These are the activations of a small neural network, seen along a few directions. Each row is one input.
In each table, some parts of the input vary, and every possible input appears once, in random order.
A made-up example of a description, with smaller parts first: line(4) and (point or ring(9) or (values(2) and ring(8))).
Shared parts are said once, and a part with two or three values counts as separate values.
In the rows, 128 means zero.

Other details of the inputs shift rows strongly along three fixed directions, in all tables alike. That doesn't count.

A family of inputs:
R1: [112  94  71 135 166 104 146  82  75 170 141 160 119]
R2: [146 167 183  85 111 168 156 190 153 123 104  99 142]
R3: [137 197 135  12  84  92 120 138  79  78 116 153 201]
R4: [108 145 102 104 139 160 131 196 124 200  75  51 113]
R5: [152 103 155 198 159 155 139 105 148 109 181 157  75]
R6: [149 180 155  11 110 126 193 168  84 103 122 187 175]
R7: [108 156 102  89 129 140 102 185 123 151 104  49 148]
R8: [106  79  38 164 154  67 120  77  97 164  93 174 156]
R9: [139 141 142 151 116 135 122 168 151 113  94 118 156]
R10: [154 127 139 121 138  96 127  33  87  62 163 234 120]
R11: [111 140 115 145 133 123 114 134 109 164  95  68 138]
R12: [128 193 155  40 126 118 174 154  79  92 126 164 208]
R13: [ 93 149  66  52 125  87 154 170  71 201  48  90 202]
R14: [117  77  54 159 157 105 121  79 105 158 111 177 128]
R15: [140  99 127 159 140  87 152  62 104 110 162 212 162]
R16: [ 82 116 163 168  85 174 106 133 191 136  88  66  23]
R17: [142 130 156 108 122 141 134 151 154 116 163 119 135]
R18: [111 107 100 198 157 158 122 199 166 178  91  66 120]
R19: [143 137 153 141 113 141 136 163 153 130 103 112 146]
R20: [128 170 127   7 111 117 163 145  80 144  84 141 175]
R21: [105 136 201 117  55 163  96 113 180  76 149 103  31]
R22: [118 162 137 118 111 139 107 212 148 123 112  58 179]
R23: [152 114 124 123 123 121 106  79 137  94 165 155 103]
R24: [130  94  76 124 144  96 139  73 103 150 115 187 131]
R25: [138 119 142 196 146 157 101  91 154 123 139 103  71]
R26: [139 140 139 123 125 143 120 159 147  97 156 125 143]
R27: [126  87  97 148 153 132 136 148 138 153 168 121 118]
R28: [105  73  94 192 178 116 152 114 128 184 144 124 133]
R29: [164 155 169 101  89 120  95 108 135  77 151 138 116]
R30: [143  88 103 101 136  93 123  52 110 114 171 194 121]
R31: [140 160 172 128 131 150 149 148 135 110 144 122 138]
R32: [170 153 210 149  88 162  97 159 186  72 165 105 109]
R33: [107 131 204 147  77 143 121  49 151  65 156 168  29]
R34: [105 128 112 185 148 124 122 167 129 153 105  81 166]
R35: [107  66  30 125 163  89 132  95  87 183 154 155 124]
R36: [ 99 121  99 225 149 141  75 152 145 172  86  33 109]
R37: [169 149 181 120 111 149 149 133 155  82 139 169 119]
R38: [159 132 185 163 135 151 107  73 152  94 155 136  64]
R39: [112  82  78 159 155 110 133 137 141 168 156 120 144]
Description of these inputs: values(3) and (point or (values(2) and line(6))).
Changing only the values(3) part turns R27 into R5. The same change can be made to R17. Which row results?
> R28
Which other rows does R29 become when the values(3) part takes its other values? List them by row number.
> R11, R13
Which other rows does R37 become when the line(6) part takes its other values? List them by row number.
> R2, R6, R9, R18, R19
Start at R35 and move only the line(6) part, one step at a time. The first step leads to R30. Which rows follow, in order?
> R23, R7, R29, R3
Which other rows does R37 become when the values(2) part takes its other values? List them by row number.
> R24

A family of inputs:
R40: [108 125 100 124 134 115 137 155 115 153 112 106 162]
R41: [125  92 128 187 134 137  95  85 158 123 138 129  71]
R42: [140 157 152  83 109 122 136 146 119  95 136 139 163]
R43: [129 121 121 137 128 126 127 127 135 115 130 146 133]
R44: [166 122 157 161 124 146 103 105 153  82 155 159  96]
R45: [ 91  96 102 184 135 151  97 153 159 183 101  50  80]
R46: [103  83  65 194 167 126 117 145 131 195  99  90 118]
R47: [142 153 147 110 126 126 124 141 114 114 133 122 147]
R48: [166 182 206  94  89 158 116 156 161  64 141 122 130]
R49: [123 144 125  69 119 105 153  91  90 107 141 180 140]
R50: [ 97 118  96  99 133 103 133 111  97 151 110 128 144]
R51: [ 88 162 120 125 135 150 131 219 127 182  69  22 154]
R52: [136 164 137  70 121 120 146 136 100 111 123 142 166]
R53: [ 94 106  96 126 123 121 133 134 126 177 108  94 114]
R54: [150 147 164  63 128 135 183 154 121 115 154 165 151]
R55: [122 116 118 191 151 147 111 138 143 156 113  86 104]
R56: [148 172 150  49 113 109 156 113  87  95 127 178 175]
R57: [110 143 109  83 130  97 159 138  85 142 102 146 181]
R58: [105  73  60 140 152  92 135  77 110 166 127 160 128]
R59: [152 140 164 124 109 132 119 138 142  96 134 131 134]
R60: [158 112 134 155 136 115 121  69 122  86 169 196 117]
R61: [120 131 112 120 127 117 139 136 125 148 108 127 157]
R62: [147 123 126 135 135 112 134  82 109 106 147 186 133]
R63: [105 128  85 116 148 112 143 151  97 178  92 107 162]
R64: [117 117 107 139 134 116 136 127 120 147 116 130 150]
R65: [125 142 111  75 118 103 147 141 102 116 132 158 181]
R66: [106 168 138  39  95 121 153 149  94 131 107 119 148]
R67: [164 120 143 142 126 126 120  82 132  87 151 194 112]
R68: [153 112 159 157 123 136 109  59 150  78 163 176  74]
R69: [117 133  95 105 141 107 141 139  99 155 118 124 169]
R70: [121 146 124  96 122 110 150 131 104 130 114 141 170]
R71: [131 114 130 136 125 130 125  92 133 116 142 150  96]
R72: [135 117 119 162 138 146 106 155 155 147 127  80 120]
R73: [151 172 186 133 115 168 112 161 150 104 113  89 108]
R74: [161  99 139 181 138 123 104  81 139 101 164 168 104]
R75: [153 141 154 133 120 143 110 148 144 114 128 107 125]
R76: [169 118 152 149 125 126 121  69 131  81 158 198 110]
R77: [131 156 148 100 119 123 140 134 116  98 131 144 152]
R78: [105  83  57 177 163 115 114 149 122 194 113  91 140]
R79: [130 175 184 102  97 173 101 170 163 115  98  56  98]
R80: [160 171 180 107 107 158 114 158 151  97 124 105 124]
R81: [143 159 154 126 119 163 112 170 151 114 117  90 116]
R82: [110 110 114 170 138 159  98 154 157 155 110  65  82]
R83: [113 164 141  53  95 129 139 148 110 133 100 106 144]
R84: [127 142 125  88 117 111 147 133 103 116 116 158 167]
R85: [152 131 154 132 118 118 128  97 131  80 154 177 130]
R86: [104 103 105 116 123 101 142  91 102 143 133 154 119]
R87: [159 165 196 130 102 154 119 128 153  70 131 144 108]
R88: [110 115 111 102 118 107 136  94 106 134 125 153 127]
R89: [136  99  87 121 144  84 138  84  88 129 147 192 163]
R90: [151 124 143 161 137 136 108 110 145 105 158 134 113]
R91: [121  70  92 141 174  95 182  90 101 152 178 206 142]
R92: [ 99 137 100 123 137 117 142 154 109 164 102 100 167]
R93: [128  98 128 211 141 149 104 137 171 149 112  91  92]
R94: [106 154 123  82 119 135 142 158 111 149 106  86 137]
R95: [155 149 175 123 109 140 123 121 145  74 143 153 121]
R96: [136  94 132 177 128 128 118  70 149 118 158 158  69]
R97: [150 118 147 182 135 152 105 127 160 127 120 111  90]
R98: [ 75 147  97  75 125 116 143 160  93 180  89  77 157]
R99: [101  97  73 109 142  98 146 106 103 169 116 140 139]
R100: [131  77 108 158 165 122 163 119 135 153 168 176 116]
R101: [125  76  62 136 159  75 140  72  91 142 156 195 162]
R102: [143 134 157 180 135 166 100 138 165 112 136  90  91]
R103: [141 191 203  76  92 158 112 133 137  70 125 114 106]
R104: [133 160 155  50 132 133 190 173 106 134 143 141 169]
R105: [ 96 107 116 174 129 142 114 128 145 163 123  81  81]
R106: [148 182 190  70 100 149 126 123 124  70 135 135 114]
R107: [153 143 143 117 121 137 116 136 138 101 146 137 130]
R108: [133 175 165  85 109 129 133 165 116 103 122 111 163]
R109: [ 91 132  93 100 125 121 145 150 110 177 105  95 136]
R110: [118 140 141 167 129 156 110 176 156 138 116  58 119]
R111: [107 136 106 125 131 134 133 179 137 165  95  71 154]
R112: [137 105 137 158 119 136 118  92 153 122 145 145  75]
R113: [ 78 129  88  89 128 110 142 147  95 183  93  86 152]
R114: [104  85  98 166 128 125 119 107 138 153 131 126  82]
R115: [135 139 147 168 134 170 100 170 166 137 115  59 100]
R116: [119 134 115  82 111 111 147 109 102 121 134 174 126]
R117: [124 106  91 143 152 109 125 118 119 150 139 130 147]
R118: [101 146  98  97 128 119 142 185 119 171  91  79 178]
R119: [163 134 189 124 132 159 157 137 153  92 175 164 103]
R120: [139 171 168  92 108 140 134 152 133  95 123 119 148]
R121: [136 140 162 163 123 157 105 154 164 106 141  87 113]
R122: [124 101  78 114 149  91 146 102  99 148 126 168 162]
R123: [136 104 133 197 135 146 108 121 161 122 125 129  92]
R124: [115 120 108 116 128 128 131 124 125 138 123 129 112]
R125: [103 100  75 102 145  90 144  90  91 153 123 163 146]
R126: [145 110 135 168 126 131 112 109 152 102 148 158 111]
R127: [126  78 106 223 151 124 101 114 157 150 140 111 105]
R128: [133 153 164  99 103 136 133 115 121  96 142 143 103]
R129: [149  87 111 186 146 116 113  76 136 117 159 173 107]
R130: [139 101 123 203 145 151  99 131 166 152 121  92  93]
R131: [122 144 138 145 125 149 115 177 153 139 121  63 137]
R132: [103 104  91 120 136 107 123 100 116 147 118 146 125]
R133: [144 147 165 146 113 151 108 159 155 109 128  94 122]
R134: [133 104 105 129 130  95 132 102 108 116 144 185 154]
What do these inputs look like to the network?
> line(5) and (point or ring(6) or (values(2) and line(6)))
Changing only the line(5) part turns R113 into R98. The same change can be made to R127. Which row results?
> R108
Changing only the line(5) part turns R130 into R56. The same change can be made to R48. Which row results?
> R131
Start at R42 and move only the line(6) part, one step at a time. The first step leads to R133. Which rows follow, in order?
> R40, R95, R64, R87
Which other rows does R123 become when the values(2) part takes its other values? List them by row number.
> R46
Which other rows does R131 become when the values(2) part takes its other values? List them by row number.
> R117
Which other rows does R109 become when the ring(6) part takes its other values? List them by row number.
> R41, R66, R71, R88, R125

A family of inputs:
R135: [ 90 116  66  75 138  92 158 114  77 165 113 148 161]
R136: [133  83 116 212 143 124 114 104 155 132 136 148 106]
R137: [103  85 105 205 154 138 115 108 150 169 119 105  78]
R138: [126 105 121 194 148 127 114 116 145 133 124 126 120]
R139: [118  73 123 196 140 135 123  98 163 143 152 132  70]
R140: [144 115 147 145 115 150  94 105 158 108 148 123  71]
R141: [186 188 196  69 131 148 167 161 118  78 154 166 167]
R142: [138 120 131 173 128 151  80 151 170 128 131  76 106]
R143: [114  96  83 170 150 113 116 126 125 155 126 117 140]
R144: [147 175 211  74  85 160 144 136 145  68 137 143 102]
R145: [136 145 169 168 108 195  83 162 190 126 113  43  54]
R146: [157 150 179 103 102 120 149 106 128  65 145 201 146]
R147: [ 98  90  52 100 142  74 155  75  76 169 105 189 155]
R148: [135  76 116 208 144 119 112  92 152 126 149 157 107]
R149: [154  90 125 179 138 108 115  60 132  87 157 201 115]
R150: [168 161 163  93 106 115 118  87 108  63 149 188 149]
R151: [ 92 185 152  68 102 160 157 218 130 167  75  46 143]
R152: [109  98  63 191 200 139 156 197 131 226 104  65 158]
R153: [105 123  96  72 123  89 174  97  80 141 118 191 157]
R154: [143 134 124 118 120 110 125 112 116 108 113 165 152]
R155: [121  77  73 183 151 102 110 104 129 158 117 135 134]
R156: [125 159 119  30 109  87 161 144  78 112 136 166 205]
R157: [139 166 154  71 106 133 127 117 109 103 122 130 122]
R158: [137 179 174  58  97 132 151 175 124  92 125 124 169]
R159: [ 96 148 105 108 132 139 123 168 113 181  77  47 130]
R160: [217 154 218 139 130 166 137 113 161  41 197 198 106]
R161: [139 168 196 102  94 175 113 164 162  93 140  85  84]
R162: [120  97 129 185 140 146 110 104 154 137 143 114  72]
R163: [130 157 178 125 112 167 119 145 151 113 119  90  90]
R164: [116 153 147 112 117 140 140 192 141 141 104  77 155]
R165: [ 84 100  67 109 140  97 160 118  92 183 113 140 148]
R166: [160 116 106  92 163  98 174 124  90 130 175 198 185]
R167: [122 172 120  61 111 123 130 183 109 138  90  88 183]
R168: [ 81  78  63 173 152 123 132 135 130 206 116  86 111]
R169: [135  76 125 141 128 104 138  58 133 104 183 207  92]
R170: [122 165 141  92 120 132 132 176 118 129 111  90 168]
R171: [161 126 160 200 125 153  83 107 163  94 136 116  89]
R172: [140 119 121 109 123  96 145  92 109  96 154 200 158]
R173: [134 106 144 154 129 135 112  89 147 108 165 144  77]
R174: [151 161 169  99 105 136 124  89 116  84 125 164 103]
R175: [ 91  99  49  87 150  76 140  92  70 177 126 148 157]
R176: [ 92 103  60  78 141  81 152  99  75 163 133 163 158]
R177: [134 159 175 131 108 171 115 146 154 109 107  93  83]
R178: [101 108  92 147 136 138 115 141 133 178  93  78 107]
R179: [132 118 112 111 133  95 134 102 105 112 156 173 162]
R180: [ 84  97  77 166 151 135 121 146 128 199  96  65 108]
R181: [147 154 151 132 118 142  93 147 141 111 132  87 129]
R182: [113 173 119  58 117 120 134 191 102 140 107  81 187]
R183: [145 102 130 133 126 102 137  86 134  88 177 195 135]
R184: [158 114 153 218 133 148  82  95 165 101 133 126  85]
R185: [119 155 149 159 130 162 109 189 157 145 101  43 129]
R186: [116 188 143  79 113 139 134 199 114 132  78  75 176]
Changing only one part turns R166 into R160. The same change can be made to R156. Which row results?
> R172
Changing only one part turns R171 into R184. The same change can be made to R164. Which row results?
> R146
What do these inputs look like to the network?
> line(4) and (point or (values(2) and line(6)))
Which other rows does R161 become when the values(2) part takes its other values? List them by row number.
> R156
